Here are a small network's activations along a few directions, averaged over the inputs that share one value of a field.
Values that are neighbours, or in one group, have similar rows; names and order tell nothing.
(in the rows, 500 means zero)
Strong random noise was added to every row along 15 fixed directions; ignore it. To show where, here is one row again and again, with new noise each time:
[535 479 490 314 586 435 453 644 495 522 647 613 413 523 421 413 454 467
 679 645 556 499 502 436 566]
[584 719 486 581 358 546 336 459 596 523 414 585 443 482 438 545 400 590
 457 433 586 504 510 451 488]
[592 398 630 511 549 548 561 564 455 453 427 415 535 452 686 417 487 365
 286 383 437 477 460 561 362]
[528 567 574 559 496 609 482 405 364 403 445 424 483 451 543 481 489 487
 541 593 316 410 436 513 454]
[504 446 322 486 348 431 492 574 625 589 495 528 674 533 491 556 437 470
 498 467 593 574 587 450 579]
[577 437 459 347 549 416 384 466 244 428 445 379 522 565 490 466 361 392
 434 455 324 434 570 469 377]
[754 518 416 401 608 504 456 611 560 504 379 618 559 416 555 471 388 318
 577 428 533 388 500 442 569]
[512 430 470 323 303 462 323 507 430 407 570 537 614 705 435 507 334 483
 465 368 466 486 636 393 449]
[548 460 266 440 528 445 526 449 529 509 642 402 463 633 489 401 491 551
 447 640 448 437 403 452 531]
[507 343 395 516 357 535 486 595 567 461 492 521 678 595 511 549 599 417
 534 658 517 629 546 495 523]
[522 349 395 570 422 533 679 592 679 593 487 401 694 563 656 474 608 461
 427 543 479 536 480 465 527]
[509 414 454 425 618 512 517 374 567 472 487 544 558 459 467 478 420 479
 423 436 485 467 537 519 386]
[498 555 545 543 534 596 388 325 565 381 592 542 531 415 523 559 392 468
 425 293 508 317 395 643 513]
[571 557 438 414 525 439 313 539 410 596 604 417 368 684 396 506 431 598
 524 683 403 494 459 445 382]
[544 574 528 472 436 558 483 468 485 520 421 527 615 448 550 491 381 527
 470 326 404 381 533 398 418]
[462 662 676 513 494 429 354 643 627 672 384 116 323 609 473 459 556 290
 569 535 397 481 581 428 652]
[432 445 518 485 464 446 346 382 608 386 558 360 408 698 408 493 551 441
 377 455 574 557 581 571 543]


N, 20 values:
n1: [488 491 494 568 505 583 467 616 445 594 713 465 458 553 532 586 521 591
 495 717 424 482 277 609 464]
n11: [430 321 305 347 689 464 536 308 632 325 521 478 485 472 347 386 485 292
 429 619 516 521 525 580 527]
n20: [542 653 295 644 425 471 244 224 622 512 517 326 445 729 434 668 490 626
 231 234 524 349 414 568 520]
n12: [451 514 702 444 420 492 400 590 321 454 619 662 429 479 431 521 395 599
 588 549 549 608 533 526 394]
n19: [432 620 382 499 271 663 512 524 482 501 542 714 666 360 475 515 406 576
 566 542 415 416 383 344 482]
n4: [617 477 455 532 599 531 486 579 568 588 501 520 522 489 545 592 477 376
 568 493 521 424 401 581 599]
n6: [560 476 405 489 607 435 436 549 464 598 557 463 447 518 493 575 411 472
 433 537 462 471 390 595 384]
n10: [649 467 475 558 492 564 646 482 617 422 537 517 575 603 655 505 584 575
 517 349 554 396 420 485 651]
n17: [578 376 398 433 681 555 531 479 709 451 350 582 475 546 373 471 688 400
 477 677 592 612 574 476 487]
n13: [282 424 631 509 464 501 568 498 525 589 569 340 444 443 493 437 375 414
 243 508 410 605 479 588 268]
n14: [584 478 462 538 547 576 593 458 420 380 296 632 538 247 527 472 385 316
 481 546 472 544 494 568 440]
n3: [545 453 408 502 434 573 348 756 414 517 553 724 704 247 512 693 414 322
 485 604 546 589 344 632 398]
n15: [495 487 345 396 646 375 462 331 421 534 454 552 516 523 350 530 399 639
 507 458 500 496 606 453 362]
n8: [535 371 715 536 572 483 542 515 502 629 623 477 388 639 546 572 356 645
 458 572 517 651 524 637 295]
n7: [284 434 583 584 339 578 724 552 455 535 601 495 392 398 460 389 442 562
 451 850 451 741 428 520 425]
n2: [590 597 604 468 434 555 243 445 445 347 441 587 319 669 377 491 461 532
 398 446 499 523 533 463 325]
n16: [619 563 694 330 572 515 463 746 669 572 489 550 439 666 500 432 600 440
 722 468 535 460 582 312 632]
n18: [507 522 323 551 284 358 351 708 234 525 490 485 487 487 465 610 464 425
 476 640 577 675 463 535 573]
n9: [528 601 633 513 462 591 400 420 602 465 398 580 379 471 409 494 317 460
 392 424 526 524 528 522 358]
n5: [523 669 381 411 652 308 392 487 498 598 626 493 289 549 426 456 539 626
 423 267 653 345 438 464 606]
N is arranged as 5 separate groups.
List the group mates of n3, in the order listed.
Answer: n10, n16
List the group mates of n11, in the order listed.
Answer: n12, n15, n8
List the group mates of n9, in the order listed.
Answer: n6, n13, n14, n2
List the group mates of n17, in the order listed.
Answer: n1

D, 12 values:
d7: [594 552 547 558 455 627 452 472 569 498 397 488 422 634 394 557 495 497
 684 782 415 565 535 445 568]
d1: [388 624 605 571 435 467 378 546 794 804 627 461 493 478 465 591 370 629
 360 338 617 510 467 593 378]
d3: [478 579 625 682 463 602 337 578 676 496 641 428 441 496 565 532 686 460
 470 506 553 463 294 659 580]
d4: [442 571 574 542 390 578 622 589 680 621 451 664 494 453 499 449 527 608
 424 463 563 601 547 396 377]
d12: [291 517 590 415 680 557 576 200 323 309 615 550 454 454 435 430 657 756
 557 519 336 388 458 476 351]
d2: [491 449 520 498 598 554 392 600 673 591 288 203 384 531 446 411 612 145
 239 634 341 553 449 465 296]
d11: [658 462 208 287 684 293 286 564 168 451 397 315 538 690 469 408 714 454
 559 525 309 318 583 282 436]
d9: [195 580 485 583 434 564 496 446 550 444 441 571 568 319 435 439 808 550
 287 357 572 526 487 444 373]
d10: [405 366 623 485 453 538 458 515 410 497 744 560 548 520 491 622 362 573
 449 567 499 620 439 651 316]
d6: [549 409 485 549 704 340 601 420 452 400 309 322 370 515 513 436 654 413
 394 487 620 651 628 630 549]
d5: [628 590 430 567 524 440 495 386 158 193 457 478 371 450 603 434 574 466
 471 415 519 359 405 580 760]
d8: [485 322 532 414 661 467 423 744 532 698 382 420 694 508 553 633 745 359
 424 382 498 539 575 520 353]
D is arranged as 4 separate groups.
List the group mates of d6, in the order listed.
Answer: d12, d10
List the group mates of d7, in the order listed.
Answer: d5, d8
List the group mates of d2, in the order listed.
Answer: d4, d9

Y, 12 values:
y9: [571 562 326 456 415 509 440 593 650 548 420 511 551 477 450 509 415 351
 469 546 533 520 481 407 564]
y11: [629 520 434 469 413 525 582 586 542 577 462 650 643 378 628 464 300 527
 436 343 544 456 485 421 480]
y12: [575 508 435 432 601 404 445 534 489 558 520 607 467 531 470 533 476 598
 405 374 645 519 517 502 420]
y10: [460 391 536 366 588 540 518 526 578 384 538 410 440 568 492 340 571 323
 359 498 428 475 485 475 473]
y1: [459 461 529 508 545 605 474 492 585 488 517 518 647 477 512 547 613 482
 580 485 434 397 473 509 501]
y5: [426 394 480 548 480 598 588 302 550 473 488 572 662 497 500 586 464 580
 476 432 425 470 521 520 388]
y8: [470 581 507 637 502 393 514 650 572 657 434 515 495 322 523 569 564 468
 536 459 697 625 514 587 605]
y3: [429 439 606 518 531 553 551 480 545 539 525 605 585 396 497 563 462 512
 550 505 513 566 528 587 392]
y7: [439 488 444 457 533 624 488 357 489 382 463 575 558 395 417 432 535 542
 407 565 402 464 455 457 308]
y6: [457 556 606 588 487 587 568 383 513 498 505 521 537 402 546 553 423 532
 532 350 453 366 475 543 542]
y2: [508 508 498 408 463 447 596 559 461 574 655 542 409 381 556 394 134 431
 407 442 532 464 415 528 524]
y4: [408 522 656 472 524 401 594 649 414 644 593 576 407 414 488 482 451 635
 646 601 554 617 549 494 454]
Y is arranged as 4 separate groups.
List the group mates of y11, in the order listed.
Answer: y1, y7
List the group mates of y2, in the order listed.
Answer: y5, y6
List the group mates of y10, in the order listed.
Answer: y9, y12

J, 12 values:
j7: [513 452 596 542 537 531 387 411 604 559 363 425 507 618 436 581 554 561
 472 527 454 593 624 506 312]
j1: [609 534 212 639 437 486 726 423 446 423 366 423 446 495 653 257 750 665
 220 600 516 534 388 375 492]
j3: [477 721 748 614 439 598 366 779 486 609 438 487 414 295 553 469 607 478
 424 534 513 564 380 521 368]
j12: [534 402 615 505 623 674 634  96 574 344 345 467 567 401 507 487 172 371
 408 421 266 396 549 605 305]
j11: [593 523 406 439 586 446 556 465 459 696 323 560 578 377 436 644 183 486
 572 498 440 528 618 466 412]
j2: [549 527 537 532 327 574 525 608 401 524 505 589 514 422 496 568 230 401
 670 776 420 600 470 516 505]
j4: [365 479 607 579 200 487 587 619 627 610 484 325 607 643 597 481 580 564
 334 385 499 653 624 405 500]
j9: [434 532 234 456 368 477 536 489 735 708 557 518 618 492 413 498 354 577
 384 476 514 479 486 348 480]
j6: [524 703 427 537 553 598 528 347 551 594 455 560 494 351 435 536 346 642
 554 477 411 371 422 418 445]
j10: [443 332 444 382 623 462 425 428 605 436 435 484 583 484 425 441 511 352
 271 384 506 554 580 548 268]
j8: [532 530 666 529 301 593 605 597 506 436 550 486 450 588 610 439 371 425
 603 517 457 450 465 442 672]
j5: [425 536 469 323 404 530 344 467 689 494 488 837 662 556 334 539 495 626
 478  91 682 422 684 298 452]
A value of J combines one of 4 hidden first parts with one of 3 second parts; all combinations occur once.
Changing only the second part turns j11 into j5. j6 has the same second part as j11; what does that change turn j6 into?
Answer: j9
Changing only the second part turns j7 into j10. j1 has the same second part as j7; what does that change turn j1 into?
Answer: j12
